Each row below holds a small network's activations on one input, seen along a few directions.
In each table, some parts of the input vary, and every possible input appears once, in random order.
Descriptions start from the smaller parts, as in this example, which fits no table here: one of 2 separate values, together with either a single point or one of 9 places along a line or (one of 4 places along a line, together with one of 5 places around a ring).
Shared parts are said once, and a part with two or three values counts as separate values.

Other details of the inputs shift rows strongly along two fixed directions, in all tables alike. That doesn't count.

A family of inputs:
row 1: [-3.98 -0.08 -6.84 -2.73 -2.52 -3.76  0.99  3.16 -3.66  0.14 -5.84  0.13]
row 2: [-5.20 -2.27  0.18 -0.39 -1.02  0.88 -1.06 -0.66 -2.33 -3.21  2.13  3.84]
row 3: [-5.70 -4.06 -0.17  0.35 -1.38  1.44 -2.49 -0.93 -3.18 -4.29  0.98  2.39]
row 4: [-3.05 -1.51 -1.93  1.84  0.35 -0.88 -0.81 -0.49 -2.24 -0.07 -1.36 -1.10]
row 5: [ 3.90  0.51  4.84  1.93  1.72  1.79 -0.26 -2.50  2.71 -2.41  3.98 -2.73]
row 6: [ 1.20 -1.83  3.96  1.07  0.16  5.71 -0.04 -0.88  0.83  1.66  9.24  0.88]
row 7: [-2.92 -3.35  2.40  1.74  3.28  2.41 -1.99 -3.37  0.67 -0.94  2.96  3.53]
row 8: [-2.50 -0.18 -5.36 -2.54 -5.82 -2.59  1.63  2.26 -0.59 -0.08 -7.32 -2.76]
row 9: [-2.51 -4.39 -0.19  4.42 -0.84  1.71 -5.33 -5.78 -2.14 -2.36 -1.33  1.64]
row 10: [ 3.04  2.10  0.71 -1.23  3.68 -1.43  0.49  0.41 -0.11  2.11 -0.90  0.95]
row 11: [-4.96 -1.13 -4.41 -0.85 -0.54 -1.24  0.86  3.05 -1.30 -0.18 -1.21  2.30]
row 12: [ 0.56 -3.83  5.48  3.88  1.93  4.72 -2.98 -5.07  4.19 -2.10  3.36 -0.72]
row 13: [-1.04  0.85 -4.12 -3.32 -0.81 -2.50  0.66  2.51 -3.28  1.02 -6.27  2.66]
row 14: [-2.83  0.10 -5.69 -2.55 -6.10 -2.91  0.09  3.45 -0.58  0.93 -6.66 -1.95]
row 15: [ 2.54  2.06  3.57 -0.67 -1.17  0.07 -0.35  1.50  2.60 -0.35  1.97 -1.11]
row 16: [ 4.95  4.21  0.73  2.21  3.73 -2.72  3.63  2.88  0.90  3.05  0.39 -2.48]
row 17: [ 2.06  2.89  0.48 -0.35  0.76 -1.45  1.53  0.19  2.90  1.50 -0.45 -4.22]
row 18: [-4.68 -1.01 -4.01 -0.96 -0.72 -2.08  0.53  1.99 -1.64  0.06 -1.85  1.31]
row 19: [ 3.52  1.93  0.91  0.24  2.29  2.88  4.28  3.84  2.33  6.21  6.76 -1.06]
row 20: [-5.70 -5.35  1.16  3.09 -1.07  2.65 -4.89 -4.95 -2.99 -5.58  3.11  1.80]
row 21: [ 2.59  3.24 -0.15 -2.82  4.47 -0.93  3.71  4.58  1.38  2.66 -0.10  4.23]
row 22: [ 5.81  2.56  4.70 -0.33  1.18 -0.06  3.27  1.42  3.31 -0.48  2.34 -2.25]
row 23: [ 2.87  3.08  1.77 -1.65  2.04 -2.28  1.09  1.38 -1.33  0.19  1.05 -0.20]
row 24: [ 6.15  5.18  1.41 -2.54  0.74 -3.10  2.49  0.95  0.67  0.51 -0.37 -2.43]
row 25: [ 5.29  1.69  1.72 -1.36  2.30  3.92  3.68  2.73  2.34  5.97  4.64  1.81]
row 26: [ 4.99  4.52 -0.25 -2.29 -0.56 -1.61  2.87  1.52  1.42  2.10 -4.92 -1.14]
row 27: [ 1.20  0.04  3.16  4.53  3.19  0.39 -1.50 -4.85  2.93 -0.11  5.05 -3.80]
row 28: [-4.27 -6.22  1.64  4.35 -3.24  4.22 -6.33 -5.77  1.46 -2.89  0.47  1.23]
row 29: [-2.12  0.32 -2.41 -1.60 -4.03 -2.01 -2.17 -0.23 -4.35 -2.38 -4.35 -0.17]
row 30: [ 0.78 -0.09 -3.29 -1.49 -2.00 -1.22 -1.61 -2.33 -0.90 -0.69 -5.50 -0.60]
Description of these inputs: one of 3 separate values, together with either a single point or one of 9 places along a line.
Changing only the choice among 3 separate values turns row 7 into row 18. The same change can be made to row 26. Which row results?
> row 17
Change only the choice among 3 separate values in row 28. List by row number the other rows that result.
> row 14, row 15
A walk changes only the place on the line of 9. It starts at row 2 and steps to row 3. List the rest of the walk in order.
> row 20, row 23, row 29, row 24, row 5, row 22, row 15

A family of inputs:
row 31: [ 2.33  2.24  0.71 -3.73 -2.16 -0.69  2.26  3.49 -0.68 -1.15 -0.89  0.89]
row 32: [ 0.05 -0.12 -1.63 -5.03 -2.45 -0.56 -0.54  1.31 -1.60 -0.08 -5.37  2.71]
row 33: [ 0.85 -1.98  1.02  2.91  0.19  1.37 -3.75 -3.43  0.56 -0.64  0.34 -0.62]
row 34: [ 4.98  5.38 -0.39 -2.95  2.42 -3.07  6.62  5.86  0.29  3.46  2.14 -2.10]
row 35: [-2.13  2.38 -4.70 -1.03 -3.50 -3.07  1.14  3.89 -0.48  1.52 -3.81 -2.47]
row 36: [ 1.18  2.00  0.89  1.48  2.88  0.76  2.71  1.27  2.55  1.84  2.67 -0.43]
row 37: [-0.02  1.98 -2.77 -1.57 -2.09 -3.08  2.60  4.43 -2.23  1.77 -1.16 -2.27]
row 38: [ 1.10 -2.50  6.99  2.74  2.22  4.44 -3.09 -3.43  1.33 -3.07  7.42  3.18]
row 39: [-5.77 -0.41 -4.35 -1.59 -2.16 -5.95 -2.92 -2.82 -6.19 -6.70 -9.79  0.91]
row 40: [ 2.60  3.28 -2.78 -2.41  1.76 -2.36  4.53  4.30  1.46  4.60 -3.91  0.23]
row 41: [-1.79 -1.94 -3.66 -1.74 -5.82 -0.59 -0.81 -0.79 -3.72 -2.95 -3.02 -1.36]
row 42: [ 2.14  1.88 -1.33 -1.87 -1.42 -1.35  1.30  0.04  1.67  1.34 -3.86 -1.77]
row 43: [-1.59 -2.15  0.95  0.85  0.92  0.61  0.30  1.15  2.41  0.47  0.68  1.35]
row 44: [ 6.55  4.44  4.47  0.82  3.48  0.06  3.17  0.21  5.08  1.62  4.57 -3.38]
row 45: [ 0.25 -0.58  0.53  2.92  2.02 -0.39  0.67  0.55  2.36  2.35  0.90 -2.56]
row 46: [-4.40 -1.25 -5.19 -2.07 -6.71  0.00 -1.48 -1.17 -2.70 -2.44 -7.40 -0.05]
row 47: [ 4.00  1.37  3.64  2.17  6.27  0.01  0.52  0.36  2.40  4.68  5.09 -1.29]
row 48: [-4.32 -4.83 -2.06  2.39 -1.52  2.16 -3.35 -3.61 -2.59 -2.09  2.99  1.89]
row 49: [-4.41 -3.74  0.20  3.31 -4.52  1.62 -5.01 -4.13 -0.22 -3.51 -0.54 -3.26]
row 50: [ 0.13  0.94 -4.58 -2.79  0.72 -0.93  2.28  2.87 -2.21  2.68 -4.73  1.98]
row 51: [-2.99 -2.70 -5.19 -1.83 -5.48 -0.31 -1.43 -1.33 -2.25 -1.53 -8.75  0.51]
row 52: [ 5.00  4.63  0.84 -3.55  4.24 -2.23  4.37  5.94  2.46  4.57  0.36  2.81]
row 53: [ 2.36  1.28  0.62  1.52  3.95 -0.31  2.13  0.82  3.97  2.82  2.42 -1.63]
row 54: [-3.24 -1.10 -1.55 -1.60 -5.69  0.33 -1.51  0.05 -0.26 -2.97 -3.65  0.91]
row 55: [-6.22 -0.46 -3.55  0.13  1.98 -6.24 -2.14 -0.69 -5.12 -4.39 -5.34  0.79]
row 56: [ 7.75  5.03  1.40 -1.47  1.70 -3.61  3.93  4.10  3.56  4.26 -2.59 -3.43]
row 57: [-2.00 -2.48  3.49  5.19  3.08  3.26 -1.60 -3.70  3.51 -1.01  8.24 -2.28]
row 58: [-5.20 -5.96  3.45  3.31 -0.03  4.24 -3.31 -2.77 -0.59 -3.80  6.82  1.49]
row 59: [-2.83 -3.15  0.06  0.91 -3.41  2.40 -2.44 -3.53 -2.48 -3.54 -0.11  0.42]
row 60: [ 3.04  0.32  3.91 -0.81  1.73  0.82  0.80  0.22  3.92  0.61  0.61 -0.15]
row 61: [ 2.30  3.35 -2.28 -3.76  0.98 -2.18  5.38  5.55 -2.23  2.63 -1.46 -0.31]
row 62: [-7.79 -6.31  1.27  4.55 -1.93  4.01 -5.14 -3.53  1.03 -4.35  4.30  1.54]
row 63: [ 1.61  0.61  2.32  0.55  0.42  1.75 -1.01 -3.01  0.40 -0.64  3.05  0.80]
row 64: [ 1.88 -1.40  5.91  3.37  3.61  4.83 -1.64 -5.13  0.73 -1.22  6.21  1.69]
row 65: [-4.97 -1.61 -5.44 -2.28 -3.90 -0.21 -0.55  0.55 -5.37 -0.20 -4.75  3.57]
row 66: [-3.17 -2.06 -4.62 -0.45 -1.38 -0.03 -1.69 -0.85 -1.84  0.63 -2.54  1.04]
row 67: [ 0.68 -1.79  6.91  5.38  1.75  3.70 -2.65 -4.96  1.62 -2.31  7.85 -3.11]
row 68: [-1.96  1.15 -4.20 -1.25 -2.84 -2.17  0.15  2.73 -3.21  1.54 -2.63  0.63]
row 69: [-0.17 -2.11  4.83  3.51  0.87  3.22 -4.36 -5.05  0.07 -1.47  5.28 -0.75]
row 70: [ 5.42  6.27  1.01 -4.82  2.81 -2.98  5.69  7.85  0.59  4.17  1.05  3.07]
row 71: [ 1.18 -1.02  0.31  0.46  0.35  1.23 -1.69 -3.33  0.60 -0.25  0.20  0.29]
row 72: [ 7.60  3.09  4.54  0.15  6.68  1.50  1.54 -0.28  3.38  2.75  3.09  0.52]
Changing only one part turns row 50 into row 72. The same change can be made to row 55. Which row results?
> row 39
Changing only one part turns row 62 into row 54. The same change can be made to row 34. Which row results?
> row 41
Describe the family of inputs behind these rows.
> one of 2 separate values, together with either a single point or (one of 4 places along a line, together with one of 5 places around a ring)
A walk changes only the place on the ring of 5. It starts at row 61 and steps to row 65. List the rest of the walk in order.
> row 50, row 40, row 36
Change only the choice among 2 separate values in row 48. List by row number the other rows that result.
> row 63
Change only the choice among 2 separate values in row 42. List by row number the other rows that result.
> row 53

A family of inputs:
row 73: [-0.93 -0.38 -2.30 -0.99 -0.23 -0.37  0.04  0.32 -0.66 -0.19 -2.41  1.36]
row 74: [ 2.71  2.43  2.02  0.08  3.79 -0.57  3.13  1.18  2.05  1.35  2.29 -0.62]
row 75: [-2.15 -1.54 -2.73 -0.05 -1.28 -0.36  0.45  1.52 -0.65  1.09 -0.83  0.35]
row 76: [ 2.68  2.37  2.05  0.56  3.77 -0.43  1.43  0.89 -0.46  1.12  3.71  1.00]
row 77: [-0.61 -0.05 -0.70 -0.64 -2.65 -1.12 -0.72  0.07 -0.96 -1.65 -2.44 -2.00]
row 78: [ 4.75  3.70  3.07  0.28  2.44 -1.30  1.69  0.85  2.76  0.92  0.62 -2.22]
row 79: [-0.38 -0.76 -1.35 -1.76 -2.14  0.79 -0.85 -0.26 -0.78 -0.85 -1.72  1.80]
row 80: [-3.12 -0.63 -2.67  0.01 -1.54 -0.28  0.02  0.88 -0.74 -0.06 -0.93 -0.29]
row 81: [-0.25 -0.37 -1.81 -0.41 -1.56 -0.82 -1.01 -1.11 -0.45  0.34 -3.25 -0.64]
row 82: [-1.86 -1.29 -1.98 -0.34 -0.56  0.59 -0.13  0.68 -1.22  0.65 -1.96  1.44]
row 83: [ 2.50  2.27  2.38 -0.05  1.52  0.69  1.88  1.81  2.33  1.60  3.81 -0.71]
row 84: [-1.33 -0.65 -1.11 -1.46 -2.70  0.31  0.18 -0.32 -1.00 -1.21 -1.42  0.53]
row 85: [-3.68 -6.81  6.19  8.23  2.07  5.46 -7.23 -9.71  2.60 -4.21  5.90 -0.83]
row 86: [-2.34 -0.34 -0.85 -0.76 -0.67 -1.91 -0.75  0.70 -2.48 -2.43 -1.37  1.87]
row 87: [-2.53 -0.83 -1.69 -0.47  0.44 -1.44 -1.16 -0.16 -1.67 -0.48 -1.98  1.23]
row 88: [ 0.00  0.38 -1.60 -0.74 -2.45 -1.05 -0.22 -0.20 -1.26 -0.73 -1.96 -1.79]
row 89: [ 3.83  1.67  2.76 -0.63  2.21  1.53  1.87  1.78  1.69  2.30  2.52  0.98]
row 90: [-1.65 -1.74 -1.84 -0.91 -3.05  0.61 -0.31  1.05 -0.73  0.58 -0.30  0.75]
row 91: [ 4.35  2.59  2.15  0.04  2.59 -0.32  1.68  0.02  1.65  1.86  1.72 -2.20]
Describe the family of inputs behind these rows.
> either one of 3 separate values or one of 6 places around a ring or (one of 2 separate values, together with one of 5 places around a ring)
A walk changes only the place on the ring of 6. It starts at row 78 and steps to row 85. List the rest of the walk in order.
> row 81, row 91, row 88, row 77
